Each row below holds a small network's activations on one input, seen along a few directions.
In each table, some parts of the input vary, and every possible input appears once, in random order.
Descriptions start from the smaller parts, as in this example, which fits no table here: line(6) and (point or ring(11) or (values(3) and ring(8))).
Shared parts are said once, and a part with two or three values counts as separate values.

Rows:
r1: 35 -9 10 -28 8 20 5 -4 14 0 -10 21 11
r2: -2 6 4 13 -23 -13 -47 25 -16 9 28 7 32
r3: -1 -11 -19 -7 -42 -12 -12 31 9 11 14 -15 -34
r4: 28 -15 -7 36 0 -39 -7 4 25 18 8 -16 1
r5: -30 -3 -21 8 27 12 13 0 -12 -15 -11 4 -3
r6: 6 -5 3 -5 -24 -34 -34 -8 -13 -6 -20 -31 -1
r7: 6 -16 15 -1 -7 -3 -2 -3 -16 28 41 -47 1
r8: 16 6 13 -6 3 8 15 -11 0 -21 3 22 -6
r9: -9 14 13 -8 12 7 18 -2 25 -15 -3 6 -1
r10: -32 3 1 9 17 17 2 -14 1 2 -9 18 -11
r11: 29 7 19 -13 7 20 10 10 -1 -13 -15 16 0
r12: -36 -3 -23 -3 14 -5 24 -12 -21 7 -19 13 10
r13: -9 23 -9 6 7 21 15 -16 5 -7 -7 3 1
What is each input in this table made of? -> values(5) or line(8)
Start at r12 and move only the line(8) part, one step at a time. The first step leads to r5. Which rows follow, in order? -> r10, r13, r9, r8, r11, r1

Rows:
r14: -7 -15 -9 22 -23 -28 -29 6 -16 14 26 -19 26
r15: -14 2 -15 0 13 14 25 5 -3 10 11 -4 0
r16: -17 13 -20 16 11 -14 18 2 7 -8 -6 13 -2
r17: -9 9 -2 26 -1 -33 -19 13 -6 6 14 -4 -10
r18: 39 -7 27 -12 -6 -3 12 -16 18 -13 -1 -26 -2
r19: -6 9 -7 14 -11 -13 -30 16 -7 9 4 -14 -24
r20: -29 -6 -2 -4 22 25 31 1 -9 -11 3 15 3
r21: -26 13 -1 -23 9 24 9 -16 -17 -2 -18 19 -3
r22: -7 -14 -3 -2 12 -10 16 -5 -22 9 4 -26 -2
r23: -23 11 4 -12 22 29 16 -12 -23 2 -9 12 15
r24: -22 21 -8 -8 10 20 -2 -11 -13 -14 -35 19 -1
r25: -6 -2 0 31 0 -19 -11 3 -14 15 31 -11 -1
r26: 38 4 34 2 -21 -2 -8 7 17 -5 29 -17 -9
r27: -14 13 -26 4 1 5 6 5 7 -5 -15 3 -16
r28: -8 -16 -5 3 -26 -18 -21 21 -24 16 29 -26 18
r29: -27 -5 -6 15 25 16 23 -14 0 -13 0 22 11
r30: 45 -1 1 -10 1 10 15 10 30 3 -5 20 -2
r31: 31 10 15 -10 -6 22 20 -6 36 -12 6 -4 0
r32: -13 3 -19 19 15 4 17 -10 5 9 8 2 8
r33: 17 3 28 -15 7 38 18 -12 36 -25 -5 12 4
r34: -4 -12 -7 15 18 -15 -1 -22 -8 15 -2 -23 7
r35: -12 -14 -10 -8 -40 -23 -29 17 -19 12 20 -20 -1
r36: 52 -18 11 -10 -34 -17 -39 24 15 17 10 -5 16
r37: 21 16 34 -20 0 32 21 -20 11 -28 -11 16 15
r38: -31 6 -8 10 24 2 16 -4 7 -22 -17 29 2
r39: 53 -5 20 0 -11 -8 -21 21 17 18 14 3 -11
r40: 32 -8 14 -16 14 26 13 4 31 -10 -16 36 1
r41: -32 -4 -7 -15 9 21 23 -3 -3 -15 -6 22 -16
r42: -8 -3 -9 12 13 -34 1 -10 -6 -2 -16 -12 -4
r43: -10 0 -1 -1 -13 -9 -19 12 -11 21 21 -15 -27
r44: -25 22 -2 2 24 5 1 -17 -7 -9 -29 26 14
r45: -7 -1 4 10 0 -5 -12 16 -17 25 31 -21 -8
r46: -19 3 -20 -9 -4 5 26 3 -3 -1 5 6 -19
r47: 36 6 19 -21 7 21 16 -4 5 -13 -22 40 12
r48: -23 10 0 9 22 15 17 -24 -20 -8 -8 22 23
r49: -9 -11 -8 -15 2 -10 0 -11 -11 13 -9 -23 -20
r50: 38 -7 26 -9 -41 -6 -34 8 21 2 21 -30 19
r51: -10 -4 -10 17 -25 -42 -37 16 -8 5 9 -12 17
r52: -5 -3 -14 0 4 -14 -11 -7 -6 1 -26 -22 -18
r53: -28 4 -14 0 10 17 13 1 2 -26 -23 23 -13
r54: 54 -17 13 -15 4 -9 -2 -2 17 10 -16 -5 -4
r55: -7 -4 -16 5 -35 -22 -48 19 -9 8 -1 -22 2
Changing only one part turns r32 into r14. The same change can be made to r16. Which row results? -> r51
Changing only one part turns r31 into r37. The same change can be made to r46. Which row results? -> r21
What is each input in this table made of? -> line(6) and (values(2) or ring(5))
Start at r43 and move only the ring(5) part, one step at a time. The first step leads to r19. Which rows follow, in order? -> r17, r25, r45
List by row number the other rows that have the line(6) part in common with r38. -> r20, r29, r33, r40, r41, r53

Rows:
r56: -26 -3 -21 27 0 0 -7 -9 4 -8 -8 28 -13
r57: -53 3 2 0 -11 3 0 -12 -15 6 -11 4 25
r58: -16 1 -23 29 19 -4 19 -2 0 -2 -3 -1 -7
r59: 25 -21 1 21 -29 -40 -50 11 -25 28 44 -50 -16
r60: 44 0 13 -4 5 13 16 -18 -6 3 4 5 2
r61: -12 13 -3 4 12 0 25 7 -14 8 2 3 -30
r62: -11 -4 1 -16 -11 16 13 -18 25 7 -2 -14 -25
r63: -20 5 -22 -17 3 -20 11 16 1 -11 -5 16 -9
r64: 41 5 36 1 4 38 12 5 -2 -14 26 0 0
r65: 40 6 6 -11 -8 7 0 -6 -7 -10 -8 21 13
r66: 15 1 2 -9 11 -26 -9 -9 27 -26 -20 9 16
r67: -26 3 -21 1 33 5 6 0 -9 10 12 -4 16
r68: 39 2 25 -9 -5 29 -8 9 -4 -34 20 18 8
r69: -30 9 -27 -5 21 -1 -9 12 -11 -4 0 11 26
r70: 20 -6 -1 19 -45 -42 -60 31 -26 20 26 -37 -3
r71: 17 4 12 2 20 -17 11 -12 30 -7 -13 -9 9
r72: 4 -18 12 -8 3 11 14 0 22 22 -17 3 -13
r73: -49 -3 9 7 1 8 16 -24 -13 19 1 -12 14
r74: 0 -12 5 -15 -9 5 -1 12 21 9 -29 18 -2
r75: -4 18 -6 -17 -16 13 2 8 1 -16 -20 -8 -11
Changing only one part turns r71 into r66. The same change can be made to r64. Which row results? -> r68
What is each input in this table made of? -> values(2) and (point or line(9))

Rows:
r76: 17 15 -3 11 8 -13 3 1 16 -9 -18 19 -9
r77: -23 8 -5 -14 -4 7 -9 2 -10 -12 -21 17 15
r78: 11 16 13 4 3 4 -5 -15 4 -12 -15 17 21
r79: -30 16 -24 1 -8 3 -7 10 -2 -14 -20 22 -30
r80: 14 -4 20 6 11 18 14 0 19 -2 21 -7 12
r81: -15 -4 -2 13 17 8 13 -12 5 4 12 7 18
r82: 37 0 1 -18 -22 1 8 17 21 -11 -5 8 -20
r83: 3 4 4 12 24 -5 19 -25 -2 9 3 -20 -3
r84: 1 -17 -5 15 -21 -47 -33 12 -20 29 31 -55 -5
r85: -42 5 -13 0 9 8 12 -12 -20 1 2 -17 -24
r86: 31 1 18 -25 -27 17 0 0 9 -15 -2 6 10
r87: -7 4 -27 8 7 -9 -1 7 -7 -4 -28 26 -11
r88: 8 -5 4 8 -43 -37 -56 22 -14 8 12 -18 19
r89: 20 -9 25 -12 6 21 10 4 7 13 25 2 5
r90: 27 2 -1 5 -1 -1 -3 7 30 -13 -16 9 -13
r91: -13 -11 -9 10 23 -10 18 -24 -1 6 -3 -17 -1
r92: -3 -10 -2 21 -28 -25 -39 20 -14 29 44 -30 14
r93: -30 -4 -14 -6 17 -1 15 -7 -16 10 -4 -19 -9
r94: -20 -1 -6 9 19 9 15 0 -19 6 9 11 14
r95: 16 -10 13 3 16 0 19 -11 13 1 6 -31 -7
r96: -10 4 -4 -3 4 1 -4 -2 -19 -13 -23 24 19
r97: -19 -7 -16 8 24 -4 18 -15 -25 11 -6 -12 -4
r98: 21 -4 15 -13 -12 26 19 2 9 4 30 -6 5
r99: 12 -5 -19 19 -39 -48 -53 31 -2 16 8 -15 -11
r100: -44 11 -6 3 3 25 7 0 -14 -1 17 7 -5
r101: 33 -4 5 -13 -5 2 -7 11 19 2 -11 17 -20
r102: 21 -15 19 -15 12 3 15 -7 1 15 11 -22 -14
r103: 22 3 19 -4 -6 13 -8 -5 18 -19 -12 7 17
r104: -18 7 -25 -5 1 -6 -4 15 2 -6 -26 19 -15
r105: 24 -11 12 -19 -6 5 27 -5 3 4 16 -31 -14
r106: -6 1 0 2 2 -1 -7 -14 4 -15 -20 20 23
r107: -33 3 -11 -1 11 19 8 1 -10 10 10 5 10
r108: 29 -4 28 -24 -9 12 -9 2 7 -7 -7 15 10
r109: 0 0 -16 9 7 -18 1 2 17 -11 -24 21 -7
r110: 2 10 14 14 19 9 17 -10 4 5 18 4 16
r111: -34 16 -4 -8 -12 16 -13 -2 -14 -20 -16 19 0
What is each input in this table made of? -> line(4) and (point or line(8))
Changing only the line(4) part turns r78 into r110. The same change can be made to r103. Which row results? -> r80
List by row number the other rows that have the line(4) part in common with r102. -> r83, r84, r85, r91, r93, r95, r97, r105
Which other rows does r82 become when the line(8) part takes its other values? List them by row number. -> r76, r79, r87, r90, r101, r104, r109

Rows:
r112: 29 -1 22 -2 -8 -3 6 7 6 11 49 -26 -14
r113: 16 -2 21 -2 -27 -9 -20 27 11 11 19 -4 -28
r114: 41 -29 24 -14 -23 16 22 1 13 -2 22 -8 19
r115: -17 -3 -6 -18 18 9 15 -17 -16 5 -20 -1 -24
r116: 9 -7 -7 20 3 -38 6 -14 9 16 13 -44 -5
r117: -7 8 -13 4 30 19 24 -4 19 7 -17 34 0
r118: -3 -1 -10 9 36 20 50 -11 14 -5 9 27 0
r119: -24 8 -14 13 -18 -27 -35 19 -34 12 -2 12 22
r120: -15 9 -24 -19 1 -2 14 -2 -25 -10 -39 7 -28
r121: 2 -4 -14 15 -6 -42 -19 -3 17 15 -1 -26 -9
r122: -13 -12 -3 22 6 -9 -20 6 -33 25 18 -10 25
r123: -13 18 -16 5 9 11 20 13 15 -9 -30 45 -12
r124: -6 4 0 10 35 26 35 2 20 5 -11 20 -7
r125: 17 5 26 -1 6 10 -8 -14 12 -30 -25 30 10
r126: -4 -13 -9 -13 22 11 44 -27 -26 3 -7 -11 -19
r127: -22 -6 -8 12 0 -24 -38 15 -27 20 7 2 21
r128: -24 -4 -1 -23 18 -4 8 -3 -13 -5 -28 3 -27
r129: 32 -4 15 4 -8 6 -10 17 3 9 37 -24 -21
r130: -18 -5 -13 14 -1 -13 -31 -5 -30 22 17 1 23
r131: 1 10 -26 17 -21 -47 -25 9 6 1 -19 -21 -16
r132: -10 -13 -5 20 7 -13 -5 -5 -34 27 32 -13 32
r133: 43 -13 6 -31 -22 17 -12 -3 15 4 9 7 12
r134: 23 7 15 -5 -15 -1 -20 13 10 14 31 -14 -21
r135: 23 13 33 -6 19 7 27 -31 21 -24 -6 6 26
r136: 41 -17 19 -21 -14 21 4 10 19 1 6 -11 20
r137: 10 -15 -14 24 0 -36 -8 1 11 9 5 -36 -8
r138: 22 9 23 0 8 14 -4 -23 16 -20 -20 18 17
r139: 21 16 3 -5 -32 -12 -25 30 2 -4 17 -3 -24
r140: -53 9 -11 1 -4 12 -9 4 -12 -10 0 3 0
r141: -46 11 -4 7 10 25 10 -3 -12 3 13 -18 10
r142: 5 -12 -18 19 -9 -42 -28 2 8 6 -11 -20 -19
r143: 20 18 12 0 -9 2 -8 -6 8 -38 -34 29 14
r144: -16 -2 3 -16 29 9 26 -9 -14 3 -15 -19 -20
r145: -46 8 -4 6 5 19 24 -14 -15 -2 24 -17 13
r146: -53 25 -20 2 -16 10 -6 9 -18 -12 -6 7 5
r147: -9 1 -12 3 27 10 17 8 18 -5 -24 42 -5
r148: -52 3 -11 2 -6 22 -6 -14 -11 -4 14 -2 2
r149: 40 -4 -5 -31 -39 6 -16 14 7 -14 -5 18 9
r150: 22 16 30 -4 22 12 12 -20 23 -23 -18 3 21
r151: 33 -28 17 -19 -32 8 -11 19 16 -10 -3 11 7
Changing only one part turns r122 into r119. The same change can be made to r124. Which row results? -> r123
Changing only one part turns r115 into r126. The same change can be made to r117. Which row results? -> r118
What is each input in this table made of? -> line(5) and ring(8)
Which other rows does r128 become when the ring(8) part takes its other values? List them by row number. -> r113, r125, r127, r140, r142, r147, r151
Which other rows does r134 become when the line(5) part takes its other values? List them by row number. -> r112, r113, r129, r139
